A small network was shown many inputs. Here are its activations along a few directions, one row for each input.
In each table, some parts of the input vary, and every possible input appears once, in random order.
A made-up example of a description, with smaller parts first: one of 4 places along a line, together with either a single point or one of 11 places along a line or (one of 3 separate values, together with one of 5 places around a ring).
Shared parts are said once, and a part with two or three values counts as separate values.

Table:
x1: [  2   8   4  13 -18 -18 -29  -5   4  22   7 -10   8   0  -1  19]
x2: [ -2  33   7 -10  32  12  14  -7 -21 -26 -10 -22 -20 -11  10  -3]
x3: [  4   8  -1   8 -20 -21 -32  -6  -3  15   3   0   9  -1  -3  22]
x4: [ -7 -46 -20  -5 -28  15  39  18  45  22   3  38  15  17 -28 -27]
x5: [  2  -1   5   9 -23 -15 -39  -6  -4  15   8   0   9  -5  -1  23]
x6: [ -4  32   6  -3  34  10  13  -8 -20 -27  -2 -24 -19  -4  15  -8]
x7: [ -6  17   4  -5  33  15   7 -10 -29 -33  -1 -23 -18  -5  20  -9]
x8: [  3  -3   2  11 -21 -13 -35  -3  -5  16   8  -9   9   2   3  18]
x9: [ 22 -52 -15  -2 -17  15  37  19  37  18  -3  48  25  10 -18 -27]
x10: [ -3  30   4 -12  32   7  10 -13 -26 -31  -6 -16 -17  -4  15  -3]
x11: [  3   9   4   8 -20 -18 -26  -3   5  21   0  -8   8  -9  -4  23]
x12: [ -8 -55  -7  -2 -15   0  36  35  47  19  -8  42  13  20 -24 -26]
x13: [ -6  20   7 -10  32  12   6 -12 -31 -33   0 -16 -21 -10  19  -3]
Describe the family of inputs behind these rows.
Answer: either one of 3 separate values or (one of 2 separate values, together with one of 5 places around a ring)
What sort of input is x13?
Answer: one of 2 separate values, together with one of 5 places around a ring

Table:
x14: [ -8  37   7   0  15  15  -6 -14 -19 -17  -2 -38 -12 -13  12   5]
x15: [ -7 -16   5 -11  -4  -1  23  17  22   0 -10  26  -4   5 -19  -8]
x16: [ -5  24  16  -1  32  -8  -8  -7 -22 -20  -4 -28 -16 -13  20   9]
x17: [ -7  35  -6  -2  10   0 -23 -22 -35 -28   7 -20 -12   4   9   9]
x18: [  3 -20  -5  17 -26  -5 -11   3  24  26  16   8  13  11 -10   2]
x19: [ -6  24   4   3  24 -15 -23 -11 -32 -31  -2 -10 -15  -2  16  10]
x20: [ -8  35   3  -6  14   1 -15 -23 -34 -22   7 -22 -13   2  16   9]
x21: [ 16 -24 -19  -3   7  28  33  -5   6  -4   4  15   9  11   0 -36]
x22: [-12  -9 -17   6 -22 -10  14   7  31  30  -2   5   8   9 -18   0]
x23: [-17  -5 -10  -5 -17  -1  19   5  31  19  -4  12   0   1 -21  -1]
x24: [ -6  35   6  -6  18   9  -8 -17 -24 -16   4 -37 -14  -8  14   8]
x25: [ -8 -17  -6   1 -14 -19  11  22  29  25 -14  11  12  14 -20  -4]
x26: [ -4  24  17  -5  31 -11 -11 -10 -29 -21   0 -21 -18  -8  23  12]
x27: [ 50  16   1  -3  -3  -8  -8  -6   0  13 -16  19  22 -24  -1  17]
x28: [  1 -11 -11  -4  -2  20  32   6  17   1   6  20   6   2  -9 -23]
x29: [ -2  25  14   5  29   0  -7   1 -24 -18  -7 -32 -24 -18  15   5]
x30: [-11  -5  -7  -9 -11  10  23   5  24   7   2  21  -6   0 -17 -10]
x31: [  6 -27   5  13 -19 -10 -17  19  23  23   3  16  17  16  -7   0]
x32: [ -1 -53  -3  -4 -22   4 -17  11  -4   1   3  26  10   1   5   2]
x33: [ 20 -35 -10  -3  15  17  34  11   8 -11  -7  23   9  15   6 -27]
x34: [ 46  25  -7  -1 -17   3  -2 -23  -4  16  -5   9  21 -22  -7  16]
x35: [ -7  26  17   5  29  -3  -6  -4 -18 -21 -10 -30 -15 -18  17   6]
x36: [ -3 -11  -9  14 -29 -13   0   7  30  28   8   4  11  12 -12   0]
x37: [-13 -15   2  -9 -10 -11  17  18  28  13 -16  16   3   6 -25  -3]
x38: [  2 -40   4   9 -18  -1 -15  15  10  17   5  23  16   9  -5   2]
x39: [  0 -18   1   9 -22 -20  -5  23  28  25  -4  10  15  17 -12  -4]
x40: [ -1 -33  -5  11 -24   4 -11  -1  11  20  19  15  13   4 -10   1]
x41: [ -4  36   4   1  15  17  -6  -9 -26 -14   0 -41 -21 -12   9   4]
x42: [ -7  24  13  -1  28 -15 -16 -13 -32 -25  -2 -12 -16  -3  23  10]
x43: [ -5  36   7 -10  16   6 -11 -21 -31 -17   8 -30 -15  -3  17  11]
x44: [  5 -22   0  -5   5   9  33  21  16  -6  -5  25   6   6  -8 -18]
x45: [ -4 -44 -13  -4 -29  10 -14  -5  -3   4  17  17   9  -3  -1  -3]
Describe the family of inputs behind these rows.
Answer: one of 2 separate values, together with either a single point or one of 6 places along a line or one of 9 places along a line
The inputs of x37 and x23 match in every part but the choice among 2 separate values. If x42 is changed in the same way as x37 into x23, which row does it become?
Answer: x20
Which other rows does x45 become when the place on the line of 9 takes its other values? List them by row number.
Answer: x18, x21, x22, x23, x28, x30, x36, x40
Which other rows does x43 become when the choice among 2 separate values takes its other values? List them by row number.
Answer: x26

Table:
x46: [15 -9 -2  1 -4 -4  5  6 10 10 -1  8  7  7 -2 -6]
x47: [  7  -4   4  -4   3   2 -15  -1 -12 -12  -4   5   3  -7   6   7]
x48: [ -5  16   4  27 -28 -28 -43   1  14  26  10  -7   6  -1 -12  25]
x49: [  4 -21  -2   2  -2  -5   0  11   6   4  -5   7   5   6  -5  -7]
x50: [-16   1   1  -3  -1  -7  13   4  13  -1  -5   6   0  10  -8  -3]
x51: [-11   0   5  -4   0  -7  10  15  10   0 -14   4   0   3 -10  -3]
x52: [ 11   4  -3  -1  -3   9  -7 -14 -11  -6  -1   3   8  -9   4   3]
x53: [  0 -15 -11   1  -8   7   4   5   5   9   4   6   3  12  -6  -7]
x54: [17  5  6 -2  3  4 -9 -9 -9 -5  0  7  5 -5  5  8]
x55: [  6  12   9   2  16   4   4  -2  -7  -4   2 -11  -5  -5   7   3]
x56: [  0  -2   2  -5   1   2 -14  -9 -10 -11   7   7   5  -2   9   3]
x57: [ 16 -13   0  -1 -12  -3   3   2   9  11   3  19   7  -3  -4   2]
x58: [  9 -14 -10   1 -17   3   4  -2   8  11   2  16   9  -7  -3   1]
x59: [ -2  20  -5  -4  12   0   8 -11  -6  -8  -5 -11  -8 -10  -2   0]
x60: [  9 -11 -12   3  -8   3   7   1   9  10  -1   5   9   3  -2  -8]
x61: [-13  15   2  -5  14  -7   4  -7  -6 -12  -2  -6 -16   0   7   0]
x62: [ 16   7   3   4  11   2  -2  -4 -11  -6  -1  -2   2   3   8   1]
x63: [  2  23   4  -5  19  -4   6  -3  -8  -3  -5  -5 -10  -5   1   5]
x64: [ 10   6  -6   5   4   6   0 -10 -12  -7  -1  -6   5  -2   6  -4]
x65: [ -3 -19  -6   3  -2  -5   3   3   7   6   5   9   7  12  -2  -7]
x66: [ -9  18  -1  -7   8   2   5  -7  -9 -11   0 -11 -19  -2  -3  -2]
x67: [  6 -24   0  -1 -10  -5  -3   7   5   5  -1  17   5  -4  -7   1]
x68: [ 0 11  4 -6  0 -6 14 10 14  7 -7  5  4  4 -9 -3]
x69: [ -8  14   3  -3  16  -6   2   4 -11 -11 -12  -7 -16  -7   5   4]
x70: [ -2 -23  -4  -1 -10  -5   0  -1   5   7   9  20   8   1  -4   2]
x71: [-10   5   6   1  12   2   1  -4  -6 -12   7 -11  -9  -1  13  -2]
x72: [  6  -2   1   3  10   0  -7   4 -14 -13  -5  -4  -1   1  10   1]
x73: [ -7   8   4  -1   6  11   3  -3 -10 -10   9 -16 -12  -2   4  -4]
x74: [ -4   8  -7  -5  -5   0  15   4  16   3  -7   0   5   0 -10  -3]
x75: [  1 -18  -8  -2 -16   7   1   2   3  11   8  17   3   1  -7   2]
x76: [-13 -12   3   3   1   1   8   4  14   5   3   2   1   7  -2  -7]
x77: [ -5  20   9   3 -22 -28 -47 -12 -13  24   1 -32   5  -4   6  37]
x78: [ 5 -2  7  1  0  2  9  8 15 11 -2  1  3  1 -3 -6]
x79: [  0   0  -1   2   8  -1  -6  -5 -11 -12   6  -2   0   7  13  -4]
x80: [  3   2   0  -6  -6  12 -11  -9 -15  -7   7   3   2  -3   2   0]
x81: [-10  -8  -2   1  -5  12   8   6  12   7   3  -2  -3   7  -8  -6]
x82: [-1 -4 -4  3 -5  8 10  3 16  9 -2 -3  5 -3 -3 -8]
x83: [-13   4  -5  -6  -6   4  13   6  13   1  -4   1  -5  10 -14  -2]
x84: [  3   4  -3   0   2   9  -4  -4 -16  -9   6  -7  -3   6   5  -6]
x85: [ -5   3   7   2  14   2  -1   7 -10 -11  -3 -12 -10  -8  11   2]
x86: [  1  10   0   3   9   8   6  -8  -6  -7   2 -15  -3 -11   5  -2]
x87: [ -7 -13   7   3   1   0   4  13  12   4  -8   1   0   0  -5  -7]
The inputs of x56 and x70 match in every part but one. If x80 is changed in the same way as x56 into x70, which row does it become?
Answer: x75
The inputs of x77 and x48 match in every part but one. If x63 is changed in the same way as x77 into x48, which row does it become?
Answer: x68
Describe the family of inputs behind these rows.
Answer: one of 2 separate values, together with either a single point or (one of 4 places along a line, together with one of 5 places around a ring)
Which other rows does x54 become when the place on the line of 4 takes its other values? List them by row number.
Answer: x55, x62, x63
Start at x59 and move only the place on the ring of 5, one step at a time. The first step leads to x63. Which rows follow, in order?
Answer: x69, x61, x66

Table:
x88: [ 18 -20 -12 -16 -12  20  28   6  20  15 -10  20  16   0 -11 -18]
x89: [  2  15  -8  -1  19  10   7  -5 -21 -21  -1 -11 -13  10   5 -10]
x90: [ -2  16  -1  -1  -8  -4 -19 -23 -13   1   9 -12  -5 -17  -2  17]
x91: [  1   8   3  12  -6  -2 -23 -13  -9   4   1 -25   5  -6  10   6]
x92: [  0 -39   1   3 -24  -8 -14  19  14   6   2  27   8   9  -9  -4]
x93: [ 16 -22 -13   2  -4  -2  22  11  26  15 -18  27  15  -7 -11  -8]
x94: [ -6  20  -9  -4  -8 -11 -17 -15 -11  -4   3 -16   4  -7   6  13]
x95: [ 24 -14   0   3 -22  -8   4  19  23  17  -9  25  17  -1 -19  -3]
x96: [ -1  15   3  -2   8  -8 -14   5 -18  -3 -11 -17  -9   5   2  13]
x97: [-13 -21  -9 -10 -15  20  34   9  28  12   2   4   0  12 -17 -16]
x98: [ -9  23   7  -9   4  -7 -13   0 -13 -11 -10 -10  -2  -3   5  16]
x99: [  3 -36  -6   7 -23  -8 -18   1  18  18  15  31  17  21  -3   3]
x100: [  2  11  12   3   5   4 -13   3 -13  -1   2 -12  -8 -13  11  16]
x101: [  3   9   3   5  22  17   2  -3 -12 -21   3 -17  -1   1   9 -13]
x102: [ -4 -44  -8 -14 -15  16  16   8   4   5   5  20  11  10  -6 -16]
x103: [-13 -13   0   6 -23  -7   4  24  32  19   1  10   1   9 -22  -9]
x104: [-18 -22 -10   7  -7  -3  26  14  34  14  -5  12  -1   4 -17 -10]
x105: [  1  14 -11   3  -5 -11 -19 -11 -17   6   1 -22  -4   1   4   9]
x106: [ -8 -46  -9   4  -7  -6   9  14  11   4  -3  28  10   2  -5  -8]
x107: [  4  10  11   0  22  -2   5  -1 -10  -9   6 -10 -14 -11  19   2]
x108: [ -1   9  16   6   8   1 -19   4 -10  -4  -9 -21   1  -4   7   9]
x109: [ -6  24  -4  -6  14  11   9 -10 -16 -29  -3  -3  -8   3  10  -9]
x110: [  1   7  15   3  26  -5   0   0  -7 -12  -4 -19  -3  -2  14  -5]
x111: [  1  14   4  -4  24 -13   6  -1 -16 -11  -7 -14 -14   7  10  -1]
x112: [-12  -9  -5  11 -22  -7   1   7  32  33  14  14  13  19 -17  -4]
x113: [ -2  20   1  -5  17  17   5 -15 -17 -23   5   0 -15  -8   0  -6]
x114: [ -5  19  13  -7   6   0 -16  -7 -14  -5  -3  -6 -10 -14  -4  19]
x115: [  5  12   0   3  17  20   7  -4 -15 -18  12  -7 -12  -7  13  -7]
x116: [ -4  18  13  -9  22  -5   3 -12 -11 -13   0  -2 -16 -11   5   4]
x117: [ 27 -11  -4  10 -23  -9   3   1  23  28   6  27  29  11 -15   6]
x118: [ -8  22   8 -10  20 -12   8  -7 -10 -19  -8  -5  -8   0  15   1]
x119: [  4   9   0   9  -9   0 -17 -15 -12   7  12 -16  -4 -14  13  13]
The inputs of x88 and x95 match in every part but one. If x101 is changed in the same way as x88 into x95, which row does it become?
Answer: x108
Describe the family of inputs behind these rows.
Answer: one of 4 places along a line, together with either one of 3 separate values or one of 5 places around a ring
Which other rows agree with x117 in the place on the line of 4? List them by row number.
Answer: x90, x91, x94, x99, x105, x112, x119
Which other rows does x100 become when the place on the line of 4 takes its other values? List them by row number.
Answer: x107, x115, x119
Which other rows does x112 become when the place on the line of 4 takes its other values? List them by row number.
Answer: x97, x103, x104
Start at x107 and move only the place on the ring of 5, one step at a time. The first step leads to x116. Which rows follow, in order?
Answer: x118, x111, x110

Table:
x120: [ -9  35   6   0  15 -13   0  -4  -7 -11 -10 -21 -15  -3   0   9]
x121: [-12  51  10  -2   5 -13  -9  -7  -4   3  -7 -37 -16 -11  -3  17]
x122: [-18  17   6  -3  25  -2   2  -1 -12 -19  -3 -13 -17   2  11  -4]
x123: [ 14  20  14   9   0 -15 -50 -12 -28  -2   0 -21   0 -13  19  29]
x124: [  6 -31  -9  11 -18  -5  16  17  36  31  -1  15  15   5 -13 -10]
x125: [  9  13   6  -8  29  15  10  -4 -24 -25  -8 -11  -9 -11  11  -5]
x126: [ -4 -37 -11  -7 -27  -2   6  10  21  12  -1  33  15   8 -17  -6]
x127: [  8 -30  -8  -1 -23  -4  12  10  26  23  -2  36  14   3 -17  -3]
x128: [ -2  12  14  12  -1 -14 -48 -11 -31  -7  11 -22  -3 -11  20  27]
x129: [ 11 -27  -7   1 -20  -3  11  15  30  23   2  33  16   5 -18  -4]
x130: [  1  18  -4  -2   9  11  -5 -21 -23 -17  14 -14  -8  -5  15   1]
x131: [  1  13   0  -4  17  20   4 -15 -22 -25   6 -11 -14 -10  14  -8]
x132: [  2  15   4   3   7  -5 -26 -21 -31 -11  13 -16  -4  -5  15  12]
x133: [ 10 -25  -3   8 -21   0  12  15  33  26   2  29  18   9 -17  -9]
x134: [  9 -28  -4   9 -20  -2  13  14  37  26   1  21  20   8 -16 -10]
x135: [ 17  23   3   1   8  -5 -27 -21 -29  -7   2 -16   1  -7  15  15]
x136: [ -9   6  10  -7  28   6  10  -1 -15 -24  -1 -11 -18   1  16  -7]
x137: [  6 -32  -8  -6 -23  -5  10   8  26  17  -4  39  19  -1 -17  -1]
x138: [ 15  26  -5  -4  11  11  -4 -21 -23 -13   3 -14  -1  -7  14   5]
x139: [  1 -33 -11  -1 -24   1   7  17  25  17   4  27  13  14 -18  -8]
x140: [-27  42   9  -2   6  -7 -10  -8  -7   1   0 -35 -19  -8  -1  17]
x141: [-22  27   5   0  16  -8  -2  -5  -9 -13  -3 -20 -19   1   2   9]
x142: [ -6  25   6  -3  24  -7   5   2 -12 -18 -11 -14 -11  -2   9  -3]
x143: [ -2   6   7  -6  28  16   6  -6 -22 -27   2 -12 -17  -8  13  -9]
x144: [ -6 -37 -12   8 -22   1  12  18  30  26   0  10  13  14 -13 -13]
x145: [ -3 -36 -11  -3 -27  -1   8  12  20  17   1  30  11  12 -17  -8]
x146: [ -3 -34  -7   6 -23   3   8  16  31  20   2  16  17  17 -16 -13]
x147: [ -1 -32  -7   5 -24   4   8  16  27  21   4  24  15  17 -17 -12]
x148: [ 13  20  -1  -6  18  20   7 -14 -24 -22  -4 -11  -6 -12  12  -3]
x149: [  2  13  10  -8  28   3  14   1 -17 -23  -9 -11 -11  -2  14  -5]
Describe the family of inputs behind these rows.
Answer: one of 2 separate values, together with either one of 6 places along a line or one of 9 places along a line
The inputs of x133 and x147 match in every part but the choice among 2 separate values. If x120 is changed in the same way as x133 into x147, which row does it become?
Answer: x141
Which other rows does x146 become when the place on the line of 6 takes its other values? List them by row number.
Answer: x126, x139, x144, x145, x147
Which other rows does x131 become when the place on the line of 9 takes its other values? List them by row number.
Answer: x122, x128, x130, x132, x136, x140, x141, x143
Which other rows does x129 become when the choice among 2 separate values takes its other values? List them by row number.
Answer: x139
